Each row below is a small network's average activation on inputs in which a field has the value named, seen along a few directions.
Values that are neighbours, or in one group, have similar rows; names and order tell nothing.
(in the rows, 500 means zero)
Random noise pushes rows far along 3 fixed directions. That doesn't count. These rows show it; they differ only by the noise:
[609 582 393 545 512 716 277 773 421 483 539 360 478 267 478 385 509 483
 544]
[399 707 487 663 570 556 521 726 441 454 206 484 391 365 590 367 495 488
 567]
[417 307 436 571 400 479 604 344 620 453 573 552 511 478 535 700 485 598
 373]
[517 603 267 557 561 538 467 452 518 519 199 688 240 416 606 330 560 310
 455]
[490 439 472 577 443 605 450 615 510 450 602 393 553 361 492 579 477 602
 477]


Field J:
j6: [357 571 673 663 542 521 624 516 432 448 250 446 672 511 535 429 509 575
 601]
j2: [281 668 686 768 508 523 608 819 461 411 327 340 576 379 569 528 462 699
 601]
j19: [637 407 423 478 457 529 454 195 519 531 394 647 485 593 443 364 591 367
 498]
j11: [627 475 489 437 538 497 483 357 532 488 537 490 484 655 403 516 531 425
 571]
j9: [359 400 628 469 427 474 617 616 598 422 615 517 523 447 479 621 373 682
 471]
j13: [721 621 301 470 560 796 179 698 356 539 449 405 443 280 513 241 580 392
 505]
j4: [655 578 379 405 573 458 490 286 503 567 437 637 285 697 455 427 601 267
 531]
j15: [655 755 437 357 634 522 268 722 296 622 544 392 412 487 482 256 536 295
 543]
j8: [590 590 369 549 542 649 359 544 388 539 292 524 510 420 574 302 564 388
 542]
j17: [500 843 515 461 635 438 547 571 399 564 274 457 361 630 502 357 560 356
 634]
j7: [531 516 544 423 502 408 544 407 446 586 710 446 520 672 458 618 509 492
 462]
j14: [152 340 652 710 402 331 867 293 652 423 400 559 587 592 649 839 443 737
 391]
j1: [673 596 574 441 546 629 363 566 448 501 521 363 539 527 359 363 527 447
 701]
j12: [404 639 416 594 522 409 577 484 579 507 148 761 263 468 626 425 478 424
 480]
j16: [487 488 610 335 502 437 469 673 443 503 740 388 635 471 462 524 442 575
 446]
j5: [515 718 497 429 650 426 411 723 427 518 282 647 307 378 586 231 466 310
 572]
j3: [460 305 603 481 401 452 638 192 598 480 544 540 679 663 413 648 507 576
 560]
j10: [400 332 569 373 511 281 613 400 510 546 710 512 549 626 524 609 428 544
 373]
j18: [609 603 496 416 565 501 307 833 465 515 563 505 460 358 468 315 468 444
 551]
J is arranged as a ring.
Going along J from j6 by way of its neighbour j8, in what order are j2, j4, j17, j12, j16, j18 met?
> j2, j12, j18, j16, j17, j4
Which values are neighbours of j3? Give them in the order they are listed.
> j19, j1
Which values are neighbours of j15? Give them in the order they are listed.
> j7, j10
Fewest steps between j13 and j9?
> 4

Field H:
h8: [158 487 572 624 531 336 668 620 439 538 313 654 380 471 720 471 390 556
 410]
h4: [427 312 627 550 390 626 586 357 482 409 412 480 639 558 438 552 467 605
 581]
h2: [808 501 394 213 522 483 249 477 554 549 590 733 373 394 359 221 541 191
 505]
h9: [596 576 429 476 619 552 362 492 355 552 469 368 605 500 583 329 630 391
 467]
h5: [424 717 517 746 533 540 576 593 673 400 251 505 434 431 573 604 500 599
 632]
h19: [505 765 646 621 642 608 355 793 208 496 271 242 711 357 531 188 551 436
 661]
h15: [301 301 479 579 413 337 651 386 582 515 588 544 482 488 622 695 411 639
 220]
h17: [574 473  94 498 526 508 327 290 614 618 498 699 186 356 596 469 578 253
 321]
h3: [317 817 538 598 695 329 759 458 425 596 139 542 318 845 675 495 508 428
 563]
h16: [457 609 757 444 534 356 611 700 547 406 531 465 508 501 387 455 454 514
 694]
h11: [554 478 519 630 444 614 568 473 669 404 408 524 499 507 471 637 493 617
 618]
h13: [468 180 605 482 356 626 449 345 449 484 739 278 873 439 349 590 534 633
 460]
h10: [431 601 641 490 497 445 645 546 453 497 671 319 465 708 388 651 470 610
 562]
h18: [472 438 525 630 370 624 520 526 558 432 317 588 559 541 462 539 502 611
 661]
h14: [455 489 433 639 484 521 518 562 588 454 612 389 451 315 553 670 517 563
 465]
h1: [647 743 564 412 613 618 311 822 331 483 653 269 408 489 270 346 485 437
 706]
h7: [496 386 572 348 470 468 483 647 467 472 629 554 618 426 537 491 375 610
 370]
h6: [559 258 394 263 434 305 623 184 662 502 498 880 437 558 513 491 466 441
 269]
h12: [543 587 524 475 481 498 499 508 371 595 653 329 660 639 543 635 539 579
 484]
H is arranged as a ring.
Going along H from h11 by way of its neighbour h18, in what order are h4, h9, h19, h16, h6, h12 met?
> h4, h19, h9, h12, h16, h6
Which values are neighbours of h15? Give them in the order they are listed.
> h8, h17
Which values are neighbours of h10? Give them in the order they are listed.
> h3, h1
Fewest steps between h13 and h5?
> 4
